Each row below is a small network's average activation on inputs in which a field has the value named, seen along a few directions.
Values that are neighbours, or in one group, have similar rows; names and order tell nothing.
In the rows, zero is written as 500.
Strong random noise was added to every row along 2 fixed directions; ignore it. To show where, here is one row again and again, with new noise each time:
[374 406 363 597 634 473 328 560 443 402 620 294]
[524 707 568 459 420 569 469 436 469 454 667 501]
[406 528 543 626 619 451 276 464 460 483 659 208]
[449 461 235 428 473 593 539 616 436 310 595 619]


Field Tebap:
w1: [456 506 468 531 783 377 488 570 543 360 441 318]
w3: [356 379 296 620 748 320 376 509 460 278 526 325]
w5: [481 526 707 660 482 586 444 522 587 616 680 262]
w15: [461 237 299 474 461 517 440 660 486 500 192 405]
w2: [602 446 563 492 534 425 456 321 667 744 588 645]
w4: [593 473 351 297 278 639 675 682 387 383 190 834]
w8: [670 610 714 440 464 428 542 488 446 389 339 503]
w9: [586 587 453 385 355 550 628 593 462 390 196 631]
w11: [513 387 451 375 552 343 662 594 546 204 410 625]
w6: [461 382 650 736 617 452 344 410 498 773 688 129]
w13: [677 805 982 573 456 408 398 125 736 943 558 515]
w7: [557 752 704 463 287 697 608 487 545 513 691 617]
w12: [484 684 505 379 375 648 699 533 471 441 636 626]
w10: [540 610 609 279 225 475 596 404 354 718 370 782]
w17: [637 590 408 426 315 649 792 407 631 610 581 976]
w16: [350 184 362 615 628 447 409 463 497 672 306 471]
w14: [473 520 430 493 574 560 492 553 400 350 604 454]
Tebap is arranged as a ring.
How many steps from neighbour to neighbour lead from w5 to w11, at the fewest?
Answer: 6
A walk along Tebap starts at w6 and steps to its neighbour w17. Put w1, w3, w2, w9, w16 in the order it reaches them.
Answer: w2, w16, w9, w1, w3
List every value one step from w12, in the order listed.
Answer: w7, w14
List every value one step from w15, in the order listed.
Answer: w4, w10
